Each row below is a small network's average activation on inputs in which a field has the value named, seen along a few directions.
Related values have similar rows: they may be neighbours, one step apart, or belong to one group.
Strong random noise was added to every row along 9 fixed directions; ignore it. To show where, here is one row again and again, with new noise each time:
[ -19  254  -53  131   88 -238  351   98 -307   11  -17 -296  -34  421
 -100 -277   90   65  358  101]
[  62   70 -133 -404  332 -211   89  -32 -290  270  546  -11 -390 -519
 -482    6   -8  -83  360  283]
[ 141  122 -291 -431  374   65  475  -25   25  117   53 -133 -113  251
 -561   10 -305 -191  326  294]
[-144 -448 -288  221   75    0  -25  170 -302    7  446   -8  -75   -5
 -178  291  417  113  -89   85]
[-128 -277 -204  186 -154  268 -276   36  -42 -192   76  -56  100    7
  -40  116  486  -75 -240  197]
[ 172   90 -472 -595 -101  262  -46 -374 -194   13 -120 -105  244  114
  -94  148  -37 -448 -222  274]
[ -61  -10 -499  -66  375  166   41   27  301  -37  404  -75 -121 -141
 -432  186   35  -85  105  472]
[ -49    0   57   55 -159 -158 -324  155 -481  -40  145 -125 -117 -431
 -205    8  465  -28  122  175]
[ 285 -331  135 -744 -399  677  218 -212 -536 -103 -823 -150  316  687
 -564 -366  268 -611 -163  160]
[  31  196 -186  -69  -46  139   48 -131   75  -94 -145 -203  108  239
    5  -94   41 -167    3  210]
[  34   29 -153  432 -388 -130 -154  248 -625 -202 -186 -564  223  124
 -148  121  600   70  -27  184]


Gisol, 9 values:
d6: [ -72  141  420  276  101 -270  -75  190  269  103  119  155 -201 -206
  346  208 -395  241  253 -283]
d7: [ 244  -12   80  435 -115  143  306   81   64  -18  -91 -431  212  439
   81  -74  -90  205  -59   33]
d8: [ 422   58  173 -758  -48  365  261 -329  138  128 -389   86  177   42
  -91   31 -819 -316 -318  -29]
d3: [  35  406 -166   96  155 -563   71  359 -499  -76 -178  110  327  134
   48   33 -398  201  247 -137]
d2: [-476  152 -416  -89   85 -388 -229  -86 -150   16   37  556  267  141
  532   40   25   49 -157 -315]
d5: [-363 -234  155  113  379 -275  322  129  -10  187  360  427 -429  167
 -126 -337  165  331  411 -256]
d9: [ 107 -285  539 -131 -393   86 -122 -434 -351  298   36   27 -119 -204
  546 -322  298  -22 -190 -329]
d4: [ 149  265 -323   58  363  -46  267 -191  457   18  201 -223  115  -51
 -230 -213 -298  101  -33  208]
d1: [ 136 -110 -125  298  -32 -161   11  430 -297 -135 -136 -261  100 -137
 -673  -16  381  188   29   96]
Gisol is arranged as a ring.
Which values are neighbours of d4? Give them in the order they are listed.
> d3, d1
Which values are neighbours of d6? Give them in the order they are listed.
> d7, d9

Kifi, 18 values:
z18: [-230 -765 -146  244   32  382  -53  564  -19 -169   33  302   26  180
 -506  550  317  -48   30   62]
z11: [ 187  -41  391  358 -501 -225  105   68 -247    9 -447 -171  155  233
  263   38   99  197 -259 -560]
z2: [  93   97 -104   52  131 -163   -9  285  -60  -67  139  -54  118  -92
 -164   96 -100  103  103  255]
z13: [ 191 -433  -20 -115   40 -122  144  -84 -482  242  248  127  -89 -228
  -39  211  -60   31 -288 -350]
z14: [-241 -621  -37   81   89  293  104  110 -143   11  315  144 -202   40
 -196    9  435  -11   92   40]
z7: [-289   25 -754  -52  569 -271  345    9   64   71  595  131  -62   95
 -173  156   31   34  166  160]
z3: [-169 -426  -48  166  149  143  137  507   67 -168 -293  186   50  214
 -605  151  228   24    6   47]
z6: [  47 -363   71 -320  368 -251  525   65 -243  360  227  252 -474  269
 -515  185 -258  195  409 -191]
z12: [ -72   52  597 -153  -34 -110  -99 -115  291  170 -159  221 -337 -202
  206 -173 -228   72  170 -362]
z5: [  30  564 -508 -298  243 -254  111 -309   99  196  143 -230   53  127
  179  268 -442  -37  215  108]
z16: [ 123   45  381  128 -131 -172 -373  465   68 -159  -83    2 -173 -659
 -299  406 -178  121  160  114]
z8: [ -30   87  263  180  220 -264  286  314   25   36  106   84 -221  113
  -49   85 -373  196  382  -42]
z1: [ 307 -552   11   62  -99  142   15    8 -445   82  359 -350  -47 -468
 -543  154  343  123 -298   33]
z17: [ -26 -255   23  358   98   -5  469  150 -349  145  388 -329 -191  276
  -82 -151  250  167  235   40]
z10: [ -85  -51 -237 -118  -20   96   24  -94 -690    9  157  -46  243  579
 -189 -216  294 -111   50  219]
z9: [  75   50  457  476 -196 -283    9  291 -284   -8 -213 -381  -26 -141
 -123 -129  117  457   64 -269]
z15: [  91 -609  439  414   76   -6  311  311  174   40   66   70 -155  202
   52  215 -177  322 -149 -472]
z4: [ 319 -615 -211 -434 -227  417    3 -293  179  283  -73   99   43 -198
   92  655  -56 -144 -756 -266]
Kifi is arranged as a ring.
Which values are neighbours of z3? Give them in the order they are listed.
> z11, z4
Which values are neighbours of z6? Give them in the order they are listed.
> z12, z5
Which values are neighbours of z16? Give them in the order they are listed.
> z2, z8
Which values are neighbours of z17? Give them in the order they are listed.
> z18, z10
